A small network was trained on invented records. Each row is its activation on one of them, seen along a few directions.
Each row is followed by the record's values for the fields KUFA, BIS, VEL, RIGU, TUVE, SOLET.
A field that a record lacks is written none.
Other fields move the rows too, some of them a lot.
In the rows, 500 means zero.
Strong random noise was added to every row along 8 fixed directions; ignore it. To show where, here is one row again and again, with new noise each time:
[749 592 618 279 595 594 512 510 259 380 480 532 613 450 498 582 647 762
 434 221 481 573 546 642 460 472 401 425 252 692]
[518 491 602 498 589 359 322 584 321 671 469 455 563 233 522 473 330 421
 684 613 341 447 434 472 509 583 625 540 485 333]
[252 415 261 695 338 551 591 476 752 627 560 607 352 505 585 431 387 412
 612 699 547 459 681 568 668 441 605 464 739 375]
[580 524 490 563 703 548 404 513 368 450 517 512 594 547 276 513 539 749
 390 443 604 492 449 294 363 560 380 565 419 867]
[481 582 714 101 511 486 431 528 622 366 633 441 627 761 646 404 706 631
 387 499 684 495 274 493 448 338 378 629 387 733]
[596 518 426 713 718 499 392 567 283 540 413 513 526 314 257 448 444 526
 492 452 456 430 585 415 443 665 524 512 394 469]
[598 599 478 317 632 525 657 842 588 129 473 524 663 633 390 537 765 681
 210 285 675 558 532 451 528 448 227 551 316 637]
[491 403 506 544 508 518 452 482 456 361 429 547 567 562 538 769 334 635
 513 575 567 652 499 377 534 459 345 520 640 851]
[488 497 418 635 506 607 416 293 429 602 510 547 398 489 474 385 475 498
 553 511 529 436 616 610 487 520 606 459 482 499]
[425 532 457 408 450 446 565 671 593 583 589 524 529 396 568 422 529 526
 566 542 465 464 525 551 588 448 565 495 519 357]

[356 494 635 275 226 586 666 282 795 669 630 521 384 655 830 582 550 588
 695 581 506 479 476 698 564 363 528 416 714 621]  KUFA=gel, BIS=fab, VEL=bon, RIGU=doget, TUVE=mima, SOLET=none
[576 484 422 537 461 531 648 567 467 237 380 551 542 526 487 794 472 612
 416 391 536 693 618 497 557 457 309 428 550 671]  KUFA=gepon, BIS=nolo, VEL=bon, RIGU=doget, TUVE=mima, SOLET=none
[583 470 492 654 659 597 630 604 509 517 373 525 431 409 378 538 559 519
 467 358 505 381 664 512 535 657 435 478 471 466]  KUFA=gepon, BIS=fab, VEL=zavor, RIGU=doget, TUVE=mima, SOLET=none
[533 356 696 396 557 486 474 555 473 601 467 503 571 467 623 659 376 578
 581 535 445 528 406 371 543 489 411 549 566 721]  KUFA=gepon, BIS=nolo, VEL=zavor, RIGU=vugip, TUVE=mima, SOLET=dib
[460 628 421 547 597 407 494 656 591 507 558 433 538 494 259 290 634 450
 405 518 516 375 425 367 391 594 533 584 423 336]  KUFA=gel, BIS=fab, VEL=zavor, RIGU=vugip, TUVE=mima, SOLET=dib
[472 583 303 726 510 406 430 530 420 435 564 363 499 462 270 344 618 437
 346 478 613 441 443 330 340 521 660 557 509 336]  KUFA=gel, BIS=vune, VEL=zavor, RIGU=vugip, TUVE=datid, SOLET=tavez
[465 483 572 510 520 563 386 297 534 676 518 519 400 558 567 353 448 411
 610 580 485 387 480 613 479 535 563 521 475 493]  KUFA=gel, BIS=fab, VEL=bon, RIGU=vugip, TUVE=mima, SOLET=tavez
[560 544 377 730 554 662 450 198 457 384 461 514 402 728 276 450 580 532
 345 437 657 484 556 468 329 569 444 481 445 697]  KUFA=gepon, BIS=fab, VEL=bon, RIGU=doget, TUVE=mima, SOLET=none
[363 553 450 444 446 560 648 493 811 604 671 531 479 712 444 383 656 631
 451 567 601 411 423 413 440 462 460 539 581 656]  KUFA=gel, BIS=fab, VEL=zavor, RIGU=doget, TUVE=mima, SOLET=none
[548 590 425 635 487 600 498 289 426 438 462 545 400 497 397 632 456 607
 584 439 488 531 637 634 440 602 477 389 505 579]  KUFA=gel, BIS=fab, VEL=zavor, RIGU=vugip, TUVE=mima, SOLET=dib
[334 244 511 729 600 717 456 351 716 564 335 688 300 627 618 570 239 424
 632 696 630 396 769 577 747 566 322 535 688 745]  KUFA=gepon, BIS=nolo, VEL=bon, RIGU=vugip, TUVE=datid, SOLET=tavez
[381 611 209 514 192 490 681 400 598 602 745 540 464 516 483 419 592 612
 507 514 452 608 513 542 453 342 695 358 609 410]  KUFA=none, BIS=none, VEL=none, RIGU=doget, TUVE=mima, SOLET=none
[465 416 271 687 405 669 523 302 533 328 464 604 431 736 475 516 477 478
 338 496 640 637 657 519 539 382 456 449 552 655]  KUFA=none, BIS=none, VEL=none, RIGU=vugip, TUVE=datid, SOLET=tavez
[608 629 454 605 694 533 215 258 216 659 598 520 546 505 161 201 514 576
 449 491 433 433 395 389 221 630 594 514 238 614]  KUFA=none, BIS=none, VEL=none, RIGU=vugip, TUVE=mima, SOLET=dib
[567 385 513 693 665 652 474 357 454 533 287 657 433 549 393 579 294 418
 530 525 401 508 659 515 559 679 350 461 444 623]  KUFA=none, BIS=none, VEL=none, RIGU=doget, TUVE=mima, SOLET=none
[668 554 701 159 524 378 434 670 314 440 466 465 704 388 623 469 523 407
 486 405 296 610 370 588 524 434 508 496 252 293]  KUFA=none, BIS=none, VEL=none, RIGU=vugip, TUVE=mima, SOLET=tavez
[563 440 583 529 754 635 521 596 532 742 371 678 461 389 415 254 456 364
 554 450 300 306 695 645 629 709 443 486 258 324]  KUFA=gel, BIS=vune, VEL=bon, RIGU=vugip, TUVE=mima, SOLET=dib
[526 645 388 636 454 234 227 483 191 289 601 117 600 470 328 314 710 351
 248 473 727 510 174 228 173 386 803 652 484 262]  KUFA=gepon, BIS=nolo, VEL=zavor, RIGU=vugip, TUVE=datid, SOLET=tavez
[524 463 249 869 526 653 486 312 430 321 389 543 378 605 317 566 471 497
 366 448 679 540 711 492 472 523 469 462 561 618]  KUFA=gepon, BIS=fab, VEL=zavor, RIGU=vugip, TUVE=mima, SOLET=tavez
[449 508 484 559 504 440 481 540 542 454 470 439 493 515 481 444 507 374
 469 555 544 470 460 466 496 513 534 556 524 364]  KUFA=gel, BIS=vune, VEL=bon, RIGU=doget, TUVE=datid, SOLET=none
[513 643 286 556 482 431 492 573 405 477 665 441 551 448 290 295 678 579
 350 411 541 499 455 415 365 454 644 490 389 386]  KUFA=none, BIS=none, VEL=none, RIGU=vugip, TUVE=datid, SOLET=tavez
[488 542 393 445 487 594 620 526 662 500 566 595 450 624 459 343 634 499
 401 448 528 457 599 594 549 471 469 467 383 436]  KUFA=none, BIS=none, VEL=none, RIGU=vugip, TUVE=mima, SOLET=dib
[681 640 579 383 535 459 458 503 280 534 503 463 575 344 415 454 579 524
 523 355 337 498 466 604 396 570 580 437 297 347]  KUFA=gel, BIS=fab, VEL=zavor, RIGU=vugip, TUVE=mima, SOLET=dib
[565 489 399 611 591 650 601 490 448 662 548 611 473 416 342 422 569 707
 488 345 454 438 640 496 475 574 505 424 432 654]  KUFA=savum, BIS=vune, VEL=bon, RIGU=vugip, TUVE=mima, SOLET=dib
[392 496 582 344 416 270 610 834 591 632 604 392 592 277 650 576 478 515
 630 585 401 478 322 386 561 456 576 546 645 304]  KUFA=savum, BIS=vune, VEL=bon, RIGU=doget, TUVE=datid, SOLET=none
[397 598 482 625 455 452 314 246 530 326 408 408 344 603 514 417 468 200
 541 602 622 438 536 668 466 570 579 540 511 230]  KUFA=gel, BIS=vune, VEL=bon, RIGU=vugip, TUVE=mima, SOLET=dib
[456 500 404 509 632 580 690 818 655 695 615 629 509 368 364 323 608 667
 477 423 454 348 626 467 588 580 461 476 428 457]  KUFA=savum, BIS=nolo, VEL=zavor, RIGU=vugip, TUVE=mima, SOLET=dib
[607 565 756 172 592 537 379 437 479 361 459 540 602 684 581 456 552 518
 462 456 482 544 400 627 487 485 306 541 253 654]  KUFA=gel, BIS=fab, VEL=bon, RIGU=vugip, TUVE=mima, SOLET=dib
[566 341 536 655 623 512 478 581 451 388 291 486 508 515 477 652 370 359
 417 518 532 524 523 358 548 562 378 567 545 538]  KUFA=gepon, BIS=nolo, VEL=zavor, RIGU=vugip, TUVE=mima, SOLET=dib
[523 636 355 552 435 443 568 535 482 507 554 455 495 428 364 374 606 425
 447 438 437 497 514 524 414 529 635 444 438 207]  KUFA=gepon, BIS=nolo, VEL=zavor, RIGU=vugip, TUVE=mima, SOLET=dib
[579 387 451 539 487 552 537 553 412 332 340 599 552 498 569 681 361 435
 447 460 434 688 637 544 641 448 393 437 489 516]  KUFA=none, BIS=none, VEL=none, RIGU=vugip, TUVE=datid, SOLET=tavez
[555 588 842  83 484 414 347 431 440 464 574 420 596 519 731 561 531 605
 632 490 484 535 289 616 453 431 458 543 408 622]  KUFA=savum, BIS=vune, VEL=bon, RIGU=vugip, TUVE=mima, SOLET=dib
[561 479 509 439 336 422 605 532 449 271 397 445 612 534 596 738 480 416
 410 445 430 745 426 453 483 412 454 452 569 479]  KUFA=savum, BIS=vune, VEL=bon, RIGU=doget, TUVE=mima, SOLET=none
[558 556 703 275 477 519 430 331 462 536 546 409 518 617 621 362 661 476
 470 429 526 452 338 595 395 432 551 535 381 521]  KUFA=gepon, BIS=fab, VEL=bon, RIGU=doget, TUVE=mima, SOLET=none
[425 486 402 558 325 417 491 444 507 309 499 429 511 598 569 666 433 459
 451 597 589 665 417 414 486 378 510 507 677 537]  KUFA=none, BIS=none, VEL=none, RIGU=doget, TUVE=datid, SOLET=none
[474 519 476 509 372 359 484 565 480 222 382 436 547 467 605 712 394 335
 518 560 495 680 493 546 558 458 467 490 613 335]  KUFA=gepon, BIS=fab, VEL=zavor, RIGU=vugip, TUVE=mima, SOLET=dib

Which values does each new row have?
[273 397 295 568 411 509 709 727 830 757 613 697 472 446 515 432 357 496
 623 700 361 483 615 440 704 491 501 452 670 414]  KUFA=none, BIS=none, VEL=none, RIGU=vugip, TUVE=mima, SOLET=dib
[563 451 573 424 529 612 553 408 479 752 531 630 480 450 539 508 427 629
 632 487 334 475 547 572 538 546 489 419 449 636]  KUFA=none, BIS=none, VEL=none, RIGU=doget, TUVE=mima, SOLET=none
[624 587 527 465 558 539 484 441 413 319 368 483 496 574 453 402 606 323
 364 359 490 510 550 658 479 540 476 479 270 285]  KUFA=none, BIS=none, VEL=none, RIGU=doget, TUVE=mima, SOLET=none
[661 585 500 355 603 500 545 685 368 350 521 514 648 473 382 498 656 671
 337 289 491 561 479 469 457 484 401 481 287 582]  KUFA=none, BIS=none, VEL=none, RIGU=vugip, TUVE=datid, SOLET=tavez
[539 650 386 540 393 379 464 416 343 262 584 352 604 590 338 614 629 648
 340 434 629 666 315 309 254 426 512 501 542 673]  KUFA=gepon, BIS=fab, VEL=bon, RIGU=doget, TUVE=mima, SOLET=none
[528 630 366 461 303 526 565 367 467 271 547 439 444 599 553 477 688 480
 378 365 622 594 561 703 476 348 594 412 458 345]  KUFA=none, BIS=none, VEL=none, RIGU=doget, TUVE=datid, SOLET=none
[412 410 397 582 526 676 648 468 744 443 484 655 464 779 434 540 499 602
 380 532 616 529 584 408 558 489 281 507 569 824]  KUFA=none, BIS=none, VEL=none, RIGU=doget, TUVE=mima, SOLET=none
[565 508 324 835 617 567 474 443 366 360 284 547 411 429 284 461 446 292
 417 390 484 482 741 590 517 670 498 440 393 256]  KUFA=gel, BIS=vune, VEL=bon, RIGU=vugip, TUVE=mima, SOLET=dib
[555 628 429 435 421 439 437 416 371 556 592 470 517 439 451 309 572 404
 487 461 388 523 459 600 412 471 688 438 338 228]  KUFA=none, BIS=none, VEL=none, RIGU=vugip, TUVE=mima, SOLET=dib
[602 568 287 737 300 504 460 196 137 497 541 425 452 326 417 638 494 626
 548 377 467 646 556 553 334 441 743 317 599 520]  KUFA=gepon, BIS=fab, VEL=bon, RIGU=doget, TUVE=datid, SOLET=none
[606 451 503 717 529 483 367 368 277 320 307 407 481 463 451 721 360 396
 495 490 531 596 516 439 437 564 499 503 580 528]  KUFA=gepon, BIS=fab, VEL=zavor, RIGU=vugip, TUVE=mima, SOLET=dib
[547 516 666 290 535 411 438 635 441 688 429 593 555 253 655 397 328 273
 725 572 152 486 541 743 663 577 558 440 317  94]  KUFA=none, BIS=none, VEL=none, RIGU=vugip, TUVE=mima, SOLET=dib
[513 374 844 293 749 479 341 606 584 546 385 504 566 613 605 451 416 377
 517 621 512 373 358 408 572 576 289 678 385 626]  KUFA=gepon, BIS=nolo, VEL=bon, RIGU=vugip, TUVE=mima, SOLET=dib
[278 485 577 244 304 503 542 439 841 644 622 564 425 672 810 298 486 310
 620 718 480 442 456 709 670 349 565 524 556 302]  KUFA=none, BIS=none, VEL=none, RIGU=doget, TUVE=mima, SOLET=none
[468 463 456 698 599 308 352 630 391 494 502 330 592 426 308 482 448 418
 410 601 550 485 294 113 345 560 583 647 586 464]  KUFA=gepon, BIS=nolo, VEL=zavor, RIGU=vugip, TUVE=mima, SOLET=dib
[479 407 325 600 321 661 666 369 555 301 439 623 431 659 602 742 441 588
 435 455 589 705 698 599 626 354 397 379 647 703]  KUFA=none, BIS=none, VEL=none, RIGU=doget, TUVE=datid, SOLET=none
[515 351 887 369 679 323 339 670 518 449 274 425 679 509 597 757 223 330
 595 720 379 550 249 242 526 620 284 688 585 642]  KUFA=gel, BIS=fab, VEL=zavor, RIGU=doget, TUVE=mima, SOLET=none
[615 546 609 287 437 446 520 546 308 576 657 388 577 351 618 564 660 776
 516 330 511 517 372 499 415 362 595 470 473 633]  KUFA=gepon, BIS=nolo, VEL=bon, RIGU=vugip, TUVE=datid, SOLET=tavez
